A small network was shown many inputs. Here are its activations along a few directions, one row for each input.
In each table, some parts of the input vary, and every possible input appears once, in random order.
Descriptions start from the smaller parts, as in this example, which fits no table here: one of 5 places around a ring, together with either a single point or one of 11 places around a ring or (one of 2 separate values, together with one of 6 places along a line).
Shared parts are said once, and a part with two or three values counts as separate values.
(in the rows, 128 means zero)

Other details of the inputs vary at random and push rows far along two fixed directions, the same in every table; ignore that.

A family of inputs:
x1: [121 114 156 113 125 158 186 143 125 133  87]
x2: [141 126 105  94 119 127 102 143  84 123 171]
x3: [123 157 121 137 146 125 165 148 164 118  88]
x4: [ 42  24  98 136  61 160  51  63 222 131 119]
x5: [144 134 123  96 102 125 105 138  96 113 181]
x6: [ 23  44 100 183  93 167  43  78 227 174 135]
x7: [160 123 136 118 127 113  87 138  93 146 173]
x8: [144 123 127  99 110 122 107 145  98 109 185]
x9: [ 56   9  93 153  77 156  45  78 230 121 115]
x10: [121 150 120  92 127 121  92 173 111 130 174]
x11: [121 154 140 149 159 136 173 123 155 160 117]
x12: [135 133 117 120 142 122 178 117 127 122  86]
x13: [118 159 142 165 158 122 166 128 148 149 106]
x14: [147 157 100 131 118 131  87 177 123 117 168]
x15: [154 134 108 122 120 134  84 150  92  94 156]
x16: [110 152 130 119 148 118 164 144 160 130  88]
x17: [128 128 136 152 144 110 165 102 125 149  91]
x18: [136 140 142 108 148 139 173 104 135 113  97]
x19: [139 136 134 141 131 123  81 134  75 123 167]
x20: [155 141 121 104 113 132  81 141  96 107 156]
x21: [144 129 108 110 119 128  92 148  85 107 160]
x22: [151 132  92 119 110 122  94 153  89 110 156]
x23: [130 155 135 120 134 119  82 162 110 149 177]
x24: [126 148 150 152 135 117 164  94 129 134  95]
x25: [131 143 154 131 139 125 166  90 136 140 100]
x26: [152 124 109  93 116 123  99 143  90 129 168]
x27: [132 122 143 137 116 152 178 154 129 120  72]
x28: [ 43  13 102 139  70 157  52  70 224 127 123]
x29: [145 157  95 135 116 137  94 175 120 123 174]
x30: [131 130 114 139 144 131 172 118 132 101  86]
x31: [150 132 117 109 122 133  85 146  90 103 159]
x32: [121 140 151 155 131 112 173  97 130 133 104]
x33: [130 158 120 136 148 137 178 140 158 134 104]
x34: [158 119 119  95 121 122  96 147  98 124 172]
x35: [114 128 139 159 154 121 165 100 119 131  96]
x36: [124 156 146 144 162 129 169 126 155 154 111]
x37: [155 122 143 122 127 111  90 140  96 134 181]
x38: [132 124 155 159 150 106 168 108 135 131 103]
x39: [128 130 153 136 162 133 163  97 128 132 100]
x40: [136 134 118 138 121 111  90 137  72 139 167]
x41: [144 128 122  98 129 139  93 140  88 107 171]
x42: [142 130 122 117 125 118  92 134  79 145 172]
x43: [154 130 113 124 101 117  98 155 103  96 170]
x44: [121 122 127 115 153 136 179 108 129 114 100]
x45: [145 138 140 119 108 117  95 129  91 135 182]
x46: [143 149 125 132 125 128 170 111 143 104  85]
x47: [127 143 153 152 148 124 157  94 128 131  92]
x48: [122 129 155 158 139 108 174 104 132 129 108]
x49: [154 126 122 135 140 118 170 124 146 114  85]
x50: [122 154 136 115 134 112  83 164 106 152 175]
x51: [130 121 153 123 120 151 180 150 125 129  74]
x52: [154 127 132 139 123 105  84 140  86 140 168]
x53: [ 32   6 137 149  70 188  50  88 198 173 111]
x54: [130 157 126 132 150 132 171 141 161 129  98]
x55: [113 153 121 133 145 119 163 148 163 121  86]
x56: [119 150 123 126 153 144 183 132 160 139 116]
x57: [146 124 139 125 143 115 175 122 145 111  95]
x58: [ 46  26  89 150  58 161  50  67 225 122 117]
x59: [137 127 141 130 150 116 170 101 129 154  97]
x60: [154 118 127 100 120 120 100 149 101 112 180]
x61: [122 126 143 137 159 128 169  99 123 136 101]
x62: [112 150 134 113 155 130 173 138 160 131 103]
x63: [137 150 114 107 127 137  96 167 118 130 183]
x64: [ 97 154 147 152 155 108 159 131 147 150  97]
x65: [158 128 105 103 109 117  91 149  92 126 155]
x66: [133 124 154 141 100 139  93 171  68 146 155]
x67: [135 155 114 108 121 122  84 176 117 124 163]
x68: [139 147 134 119 127 127 170 107 141 114  87]
x69: [159 144 112 118 110 133  81 145  98  98 154]
x70: [135 142 158 131 154 131 161  94 132 135  97]
x71: [124 159 131 141 129 112  80 164 103 144 171]
x72: [133 143 138 108 134 133 178 102 138 117 100]
x73: [154 128 132 120 145 116 174 122 139 122  88]
x74: [147 131 111 132 135 119 173 121 138 119  81]
x75: [130 126 159 137 144 115 178 103 137 134 113]
Each input here is: one of 5 places along a line, together with either a single point or one of 4 places along a line or one of 10 places around a ring.
Changing only the place on the line of 5 turns x5 into x32. The same change can be made to x26. Which row results?
> x17
Which other rows does x15 become when the place on the ring of 10 takes its other values? List them by row number.
> x9, x22, x30, x43, x46, x49, x58, x69, x74
A walk changes only the place on the line of 4. It starts at x50 and steps to x23. List the rest of the walk in order.
> x36, x11

A family of inputs:
x76: [180 158 115 110 123 117 120 158  79 101 155]
x77: [118 116 126 134 129 138 177 117 152 106  71]
x78: [158 166 133 116 142 123 111 171  74 126 168]
x79: [113 129 131 145 149 117 169 105 157 143  83]
x80: [ 86  48  87 116  75 153  23 100 170 124 163]
x81: [184 159 116 103 125 119 119 155  81 106 159]
x82: [176 154 121 103 119 127 124 169  77 104 152]
x83: [ 76  57 107 144  83 145  13 109 173 142 177]
x84: [112 130 135 146 160 129 167 102 158 133  88]
x85: [109 126 140 138 153 131 167 116 155 142  79]
x86: [122 120 121 140 133 128 174 105 154 102  74]
x87: [116 134 146 146 145 121 167 103 165 133  87]
x88: [160 172 127 123 139 117 112 157  75 124 177]
x89: [106 130 139 141 150 142 175 111 156 138  90]
x90: [119 108 156 148 144 122 171  76 134 140  88]
x91: [166 166 124 125 132 105 116 163  77 133 173]
x92: [156 174 133 116 127 124 118 166  74 130 171]
x93: [112 121 142 144 144 131 179 118 161 141  93]
x94: [107 136 146 138 137 133 172 111 159 139  84]
x95: [112 131 151 139 141 131 170 115 163 136  84]
x96: [169 159 119  95 127 106 124 157  79  99 168]
x97: [165 163 142 120 131 116 116 175  83 126 172]
x98: [114 115 131 112 136 132 183 111 158 112  83]
x99: [ 71  60  97 137  91 144   6 107 163 147 168]
x100: [111 123 136 143 142 130 178 117 157 146  87]
x101: [ 82  44  93 110  71 163  26 111 168 127 160]
x102: [109 125 136 138 145 127 172 117 155 146  80]
x103: [ 69  69 103 138  76 146  11 102 168 145 171]
x104: [165 144 155 119 127 116 120 144  52 133 164]
x105: [179 154 122  97 121 128 122 166  80 109 155]
x106: [167 164 129 126 134 106 118 165  80 128 179]
x107: [109 138 135 146 144 130 173  98 158 137  91]
What do these inputs look like to the network?
> one of 2 separate values, together with either a single point or one of 5 places along a line or one of 10 places around a ring
Changing only the choice among 2 separate values turns x85 into x99. The same change can be made to x82. Which row results?
> x76
Which other rows does x82 become when the place on the line of 5 takes its other values? List them by row number.
> x77, x98, x101, x105
